These are the activations of a small neural network, seen along a few directions. Each row is one input.
In each table, some parts of the input vary, and every possible input appears once, in random order.
A made-up example of a description, with smaller parts first: one of 4 places along a line, together with either a single point or one of 11 places along a line or (one of 3 separate values, together with one of 8 places around a ring).
Shared parts are said once, and a part with two or three values counts as separate values.

Other details of the inputs shift rows strongly along three fixed directions, in all tables alike. That doesn't count.

Rows:
x1: [ 54  26 -13  14   6  23  40 -15  35  24  -6 -49]
x2: [ 41  15  21  14  -8  43  50 -10   1  23 -41 -51]
x3: [-59 -10  14 -26  15 -20 -49 -23 -66 -97 -14  55]
x4: [ 40 -56   3 -12 -68  14 -31  41 -18   1 -28 -28]
x5: [-26  22 -77 -38  -8  52 -91  41 -57  15  42  37]
x6: [-80  32  -7 -13 -16 -25 -36 -18 -75 -57  49  78]
x7: [ 31  47 -10 -12  92  48  19  49 -46 -20   3  28]
x8: [-58 -56  15  -4 -63 -27  40 -44   4 -51 -19   8]
x9: [ 50   3  37   5  28  17  49  24  19  34   6 -30]
x10: [-10   3 -41 -22  -3 -16 -52   4 -84 -11   9 100]
x11: [-47  -1  93  55  32 -14  79 -28  38 -32 -16  10]
x12: [-28  43  -9  -9 115  13 -28 -28 -20 -23   8   5]
x13: [-26 -69 -13  -5 -21   1 -12  31  62 -12  17  17]
x14: [-14 -12 -42 -36 -61 -11 -46  53  36  70 -10  -3]
x15: [ 37  49  -1 -35  92  28  -8  13 -66  -6   5  -2]
x16: [-36 -53  29 -16 -25 -63  -8 -39  42 -39  32  12]
x17: [ 26 -57 -30 -25 -36   9 -57  28  33  20   6 -33]
x18: [ 30  16 -23  22  17  34  25 -17  46  35 -15 -59]
x19: [ 52 -45 -31 -12 -54  -6 -40  36  17   3   7 -26]
x20: [ 57  19  10  28   2   8  42   4   2  20 -15 -57]
x21: [ -41   -1  -15   -8   13  -47  -42  -16  -63 -105    5   53]
x22: [-87 -17  61  25 -84 -32   5 -36  -6 -15  24  30]
x23: [-29 -58 -53 -16 -45  -4   1 -16  39  -9   3 -15]
x24: [ 60  15  35  12  16   3  24   6   7  29  -5 -53]
x25: [-59  63  67  37   2 -78  61 -37  29  20 -13   9]
x26: [ 28  58 -49 -23  68  44  31   2 -68 -17 -11  -4]
x27: [ -5 -53   8  -2 -71  -7  -5   3  -9 -31 -27 -12]
x28: [ 30 -50   1  -6 -78  14 -26  26 -27  66 -20  34]
x29: [ 14 -12 -23 -18 -84  15 -35  34   6  51  52  -1]
x30: [ 43 -39 -34  -6 -64  -7 -36  20   8  68  15  36]
x31: [ 20  55 -46  14  93  38 -46  11 -34 -11 -14 -18]
x32: [-73  -5 -56  -3  26 -23 -56 -32 -26 -94   2  43]
x33: [-42  13  67  61  49 -41  75 -43  77 -35  19  13]
x34: [ 42  17 -23   8  12  23  57 -14  31  32  -2 -51]
x35: [ 27  17  -5  49  18  13   0 -13  29 100  -6  -3]
x36: [-29 -43  23   3 -36 -64 -17 -37  42 -50  22   9]
x37: [ 30 -68  21 -51 -50  19 -24  35 -12  19 -10 -22]
x38: [  8  41 -33 -13 112  56 -23  24 -16   1   5   8]
x39: [ 38  67 -49   1  75  36 -14   5 -44 -23  -6  -8]
x40: [ 17  23  23  27   2 -11  66 -40  17  -8 -11 -33]
x41: [ 35  -5  55   8  22  40  43  23  11  35 -21 -31]
x42: [-40  13  71  50  50 -49  64 -59  70 -27  22   3]
x43: [ -3 -13   3 -43 -86  -2 -21  60  -9  58 -35   5]
x44: [-21  64  27  20   4 -44  31  -8  45  51  -7  -6]
Description of these inputs: one of 4 places along a line, together with either one of 3 separate values or one of 8 places along a line.
Changing only the place on the line of 4 turns x15 into x16. The same change can be made to x24. Which row results?
> x36
Changing only the place on the line of 4 turns x40 into x2. The same change can be made to x7. Which row results?
> x11
Start at x28 and move only the place on the line of 4, one step at a time. The first step leads to x10. Which rows follow, in order?
> x30, x35
Which other rows agree with x31 in the place on the line of 4? List them by row number.
> x5, x12, x13, x14, x17, x18, x23, x32, x35, x38

Rows:
x45: [ 20  27 -12   0  26  21  -2   8 -18  15  -3  -1]
x46: [-46 -16 -20 -33  23 -19 -41 -11 -43 -96   6  61]
x47: [-11  14  18  17  11 -12  12 -17   7   0  -1  -4]
x48: [ -6  12 -13  -8  18   6  -6   8 -19  -8  -2  15]
x49: [-16  25   8  11  24 -11   6 -17  -7 -12   2  10]
x50: [-16  10  19  11  12  -6  16 -16   9   0  -3  -1]
x51: [  9  40  18  26  38   5  26 -16   3  18  -4 -14]
x52: [ 11  32   1  10  32  12   8  -3 -10  13  -3  -6]
x53: [-32 -26  -3 -19   7 -17 -20  -8 -29 -68  11  38]
x54: [  7 -20  -9  -8 -29  -2 -10  10   5  10   4   2]
x55: [  0  -9  -4  -6 -18   2  -1   9   5   2   5   4]
x56: [  3  -8  -4  -6 -17  -6  -6   6   2   4   4   1]
x57: [ 37 -41  -5  -3 -34   8  11  14  43  18  -4 -46]
x58: [ 19   6  20  18  -4   1  21  -1  23  33  -4 -30]
x59: [-60  14  23  19  22 -35  24 -58 -20 -77  -9  25]
x60: [  8  40  18  26  39   5  25 -15   3  18  -5 -16]
x61: [ -9 -14   8  -2 -17  -7   6  -3  15   5   1  -1]
x62: [ 18  28 -10  -3  27  18  -3  11 -18  14  -2  -6]
x63: [  3   9 -27 -21   9  11 -26  15 -31 -10   3  20]
x64: [ 23  -4   2   4 -11  11   3  10  10  30  -3 -17]
x65: [ 16   7 -10  -5   5  14  -9  12 -10  14  -2  -4]
x66: [ 21   3   1   0  -5  12  -1  14   3  26  -3 -18]
x67: [ 15   6  -9  -4   5  16 -10  11 -11  15  -4  -3]
x68: [ 26  -9  -7  -6 -16  13   5  24   9  30  -3 -14]
x69: [ 11  33   2   8  31  11   7  -1 -10  12  -3  -8]
x70: [-14  12  11  11  11 -11   4 -15   0  -6   0   4]
x71: [  5 -18 -19 -25 -22   7 -15  18  -5   3   5  10]
x72: [ -6   4 -20 -17  11  11 -20  16 -26 -10  -3  19]
x73: [ 14  26  -2   3  27  17  -2   6 -15  14  -5  -8]
x74: [  3 -17 -17 -19 -24  10 -19  21  -7   0   3   8]
x75: [-55 -53  49  44 -40 -68  46 -66  82 -35  13 -20]
x76: [  -6 -101   -6  -24  -92  -34  -16   10   47  -28    8   -3]
x77: [  0   7 -23 -15   8   8 -22   9 -26 -10   3  21]
x78: [ 10 -27 -19 -25 -35   5 -29  26  -7   6   3   3]
x79: [  7 -28 -19 -24 -37  12 -24  28  -5   4   3   6]
x80: [-19  31  31  33  34 -13  25 -33   8  -3  -4  -4]
x81: [ -7  12 -18  -9  16   5 -18   1 -26 -14   2  23]
x82: [ -9  -1  27  23 -13 -13  29 -15  32  10   2 -14]
x83: [-6  2 -6 -9  3  3 -2  1 -5 -2  2  9]
x84: [ 26  -8  -3  -2 -15  15  -4  17   5  31  -3 -17]
x85: [-13  -5  11   8  -4 -11  10  -5  10   0  -3   1]
x86: [ 19   5  19  21  -4   4  21  -3  23  34  -5 -27]
Describe the family of inputs behind these rows.
> either a single point or one of 5 places along a line or (one of 4 places along a line, together with either one of 3 separate values or one of 6 places along a line)
Change only the place on the line of 4 in x78. List by row number the other rows that result.
> x56, x58, x62
Change only the choice among 3 separate values in x68. List by row number the other rows that result.
> x55, x71

Rows:
x87: [  8 -36 -71 -63 -14  25 -59  61 -18 -11  18  34]
x88: [ 18 -35 -81 -76  -3  33 -82  59 -51 -23  19  43]
x89: [ 16 -70 -24 -41 -49   7 -44  41  21  12  14   3]
x90: [-42   8  -7  -3  45 -21 -30 -23 -35 -72  18  51]
x91: [ 43   3  35  54 -12   5  43 -20  58  59 -10 -81]
x92: [  2 -65  -2 -12 -91  -2   6  11  17   7 -14 -17]
x93: [-56  24   3   1  71 -16 -35 -29 -43 -81  11  59]
x94: [-46  28   2  10  42 -37  -6 -50 -34 -76  -5  37]
x95: [-59   2  23  12 -11 -35  17 -44  -5 -54  -7  10]
x96: [ 29  58 -22  14  71  42   5  -6 -11  28 -13 -36]
x97: [ 30 -82  13 -18 -84 -24  -7  27  36  14   4 -19]
x98: [ 40  48  14   8  41  34  37   8 -15  23 -12 -35]
x99: [ 34  26  33  30  21  25  61  -7  10  32 -19 -36]
x100: [ 19 -78 -14 -17 -82 -16 -11  15  54  24  16 -21]
x101: [-57  17  29   7  56 -36 -11 -37 -28 -77  -4  48]
x102: [-37  -9  19  10   2 -47   3 -39  -3 -57   0  25]
x103: [ 35  46 -41 -10  60  47   0  28  -6  27   0 -13]
x104: [-47  -6  31  30  -7 -51  15 -56  14 -46 -11   1]
x105: [-61 -33  85  43 -23 -52  59 -52  48 -31  -6   9]
x106: [ 20  88  -8  20  44  37   0   7 -37  69 -15 -12]
x107: [ 30  94 -26   4  55  43 -12  17 -58  56  -7   8]
x108: [ 25 -33 -51 -32 -35  11 -50  23 -22 -15  11   7]
x109: [-80  34 -22  11  50 -24  -7 -45  -5 -64   3  37]
x110: [ 20 -28 -86 -62 -19  28 -71  39 -39 -17  12  25]
x111: [ 26   0  31  26  13  15  41  14  73  62  -1 -49]
x112: [ 20  23  74  52 -17  -8  49  -2  58 104  -4 -40]
x113: [ 28  73  -6  10  37  30  -1  17 -34  64  -3   4]
x114: [ 44  58 -31 -22  50  54  -1  25 -59   5 -14 -14]
x115: [  20  -76  -20  -31 -101    3   -6   28    7    5   -5   -4]
x116: [ -5 -26  -6 -21 -64 -14 -33  33  -7  39  17  33]
x117: [ 33  51 -41  -2  56  44   5  17  -2  28  -3 -22]
x118: [ 11 -74  14 -17 -78  -6  13  25  21   7   0  -1]
x119: [-38 -11  21  27   1 -44   5 -47  16 -47  15  17]
x120: [ 26   9  72  34   6   6  64  -3  45  44 -13 -56]
x121: [-49 -26  62  22 -28 -55  44 -39  34 -37   8   6]
Describe the family of inputs behind these rows.
> one of 5 places along a line, together with either a single point or one of 6 places along a line
Change only the place on the line of 6 in x91. List by row number the other rows that result.
> x92, x95, x96, x104, x109
Which other rows agree with x97 in the place on the line of 5? List them by row number.
> x87, x88, x90, x116, x118, x121
